These are the activations of a small neural network, seen along a few directions. Each row is one input.
In each table, some parts of the input vary, and every possible input appears once, in random order.
A made-up example of a description, with smaller parts first: one of 6 places along a line, together with either a single point or one of 9 places around a ring or (one of 3 separate values, together with one of 8 places around a ring).
Shared parts are said once, and a part with two or three values counts as separate values.
In the rows, 128 means zero.

Other details of the inputs vary at random and push rows far along two fixed directions, the same in every table; ignore that.

A family of inputs:
r1: [104 116 163 108 117 130 120 113 152 121  63 149]
r2: [125 132 119 137 113 138  84 101 105  99 122 152]
r3: [124 132  71 152 155 117 135 146 104 136 184 126]
r4: [158 158  99 155 132 108 158 143 130 149 159 126]
r5: [145 124 125 117 171 120 200 152 161 162 121 113]
r6: [162 144 125 158 145 128 194 114 130 197 110 109]
r7: [ 62  89 105 127 132 135  93 161 141  59 134 145]
r8: [144 130 135 112 160 136 162 156 149 161 137 121]
r9: [146 146 100 147 152 122 153 128 107 157 172 138]
r10: [148 138  75 155 148 110 142 160 106 114 175 129]
r11: [188 196 188  95 123 107 194  71 113 230  83 140]
r12: [137 169 182 108  72 127  98  66 127 131  67 147]
r13: [ 86 114  87 140 114 137  52 121  98  64 145 142]
r14: [ 83 102 129 118 127 132 110 143 148  90 102 147]
r15: [118 133 191 101 110 145 100 128 151 134 101 135]
r16: [ 95 132 114 140 112 136  78  93 121  96  99 137]
r17: [134 109  96 135 171 134 144 189 146 122 165 117]
r18: [165 147 176 118 135 131 164 144 164 194 110 123]
r19: [114 110 151 126 116 145  79 159 151  95 118 132]
r20: [152 145  95 152 150 124 152 129 110 156 168 138]
r21: [113 119  76 171 149 136 154 153 120 130 170 110]
r22: [123  93 133 121  71 130 102 100  97  90 135 104]
r23: [ 91 120 166  98 122 130 129 116 147 126  81 149]
r24: [130 118 116 148 162 118 159 178 160 147 151 139]
r25: [ 97 110  87 146 115 135  50 122 101  61 131 141]
r26: [152 107 108 136 112 113 172 130 103 147 180  89]
r27: [ 83 113 143 122 129 133 100 149 148  99 133 153]
r28: [ 98 117 125 147 107 149  97 106 119  98 100 125]
r29: [ 81 113  84 156 120 137  60 120 118  58 127 135]
r30: [153 129 152 106 160 122 193 128 162 173  85 117]
r31: [173 150 177  96 149 133 182 122 155 205  88 123]
r32: [112 155 165 116  98 137  94  50 124 144  55 141]
r33: [111 104  93 127 174 126 168 177 153 113 158 113]
r34: [104 144 193 111  86 152 105  52 118 141  44 134]
r35: [137 165 180  96  87 128  99  66 102 130  69 153]
r36: [100 124  96 135 106 128  63 135  97  45 145 147]
r37: [185 115 119 128 145 112 150 153 121 138 164  89]
r38: [119  86 121 114 101 133  52 144 107  33 154 109]
r39: [150 112 107 123 148 114 140 165 114 116 201  93]
r40: [100 150 136 122  92 127  83 108 116  89 132 145]
r41: [102 117 168  86 132 135 131 111 152 113  80 129]
r42: [110 115 104 147 162 123 150 186 155 131 174 140]
r43: [152  93  82 152 112 114 158 149 103 119 190  87]
r44: [157  90  82 155 115 113 156 150 103 118 184  85]
r45: [165 141  94 159 152 122 152 129 113 155 155 136]
r46: [131 166 158 115  88 125 109  88 124 133 101 143]
r47: [122 147  88 154 156 118 158 127 123 161 159 121]
r48: [159 152 111 139 138 117 150 107 113 179 123 129]
r49: [139 147 216  93 101 146 113 103 157 166  64 137]
r50: [162 151 180  91 152 132 183 122 151 204 101 123]
r51: [126 121 118 143 159 119 161 176 160 148 154 140]
r52: [131 107 153  99  99 133  72 116 110  78 130 111]
Description of these inputs: one of 4 places along a line, together with either one of 2 separate values or one of 5 places around a ring or one of 6 places along a line.
Q: Changing only the place on the line of 4 turns r40 into r46. The same change can be made to r11. Which row results?
A: r35
Q: Which other rows does r19 become when the place on the line of 4 takes its other values? List them by row number.
A: r15, r18, r49
Q: Which other rows does r43 become when the choice among 2 separate values takes its other values? List them by row number.
A: r38

A family of inputs:
r53: [153 133  62 172 175 104 239 157 124 216 203  98]
r54: [ 57 118  53 139 188 133 111 183 143  58 163 159]
r55: [ 81 133 208 113  39 166  35  36 126 102  34 144]
r56: [ 83 130 231  98  27 161  47  11 114 114   5 160]
r57: [ 78 111 112 125 116 138 109  92 101  91 122 125]
r58: [100 117 120 130  82 123  58 137 102  45 167 144]
r59: [176 131 241  54 136 127 210 112 189 233  37 121]
r60: [164 104 128 136 198 114 245 232 183 200 181 101]
r61: [ 88  91 202  93 112 158  67 155 179  77  82 125]
r62: [205 177 203  82 134 116 186  28 111 237  36 121]
r63: [113 109  67 160 126 134  77 180  97  58 208 134]
r64: [ 96  99  98 165  87 147  60 131 123  53 128 111]
r65: [112 124  79 156 115 123  77 181 116  60 220 123]
r66: [145 159  80 173 211 107 231 203 167 212 179 150]
r67: [204 178 123 112 175 106 225 117 105 225 147 108]
r68: [ 59 113  57 152 175 127 104 193 149  68 166 163]
r69: [120 104  63 175 134 141  67 171 116  68 194 116]
r70: [158 205 219 111 143 131 176  82 180 250  29 162]
r71: [103 108  66 138 122 104  87 172  99  44 219 129]
r72: [198 134  57 165 192  97 218 165 116 204 204 101]
r73: [103 136 167  75  82 122  57  71  92  57  98 143]
r74: [131 126 187 111  70 148  49  57 108 103  54 151]
r75: [185 126  58 193 165 106 241 174 131 198 194  90]
r76: [ 81  86  84 132 107 135  77 110  97  30 117 112]
r77: [125 143 186  81  72 137  49  58  97  95  60 150]
r78: [175 134 236  42 147 132 216 102 186 223  35 118]
r79: [ 92  75  37 172 124 122 100 164 107  42 177 105]
r80: [201 182 160 129 131 124 165 112 126 221 125 118]
Q: Changing only one part turns r71 into r73. The same change can be made to r79. Which row results?
A: r76
Q: Describe the family of inputs behind these rows.
A: one of 4 places along a line, together with either one of 2 separate values or one of 5 places along a line
Q: List by row number the other rows that have the place on the line of 4 in common with r58.
A: r56, r60, r63, r66, r74, r75
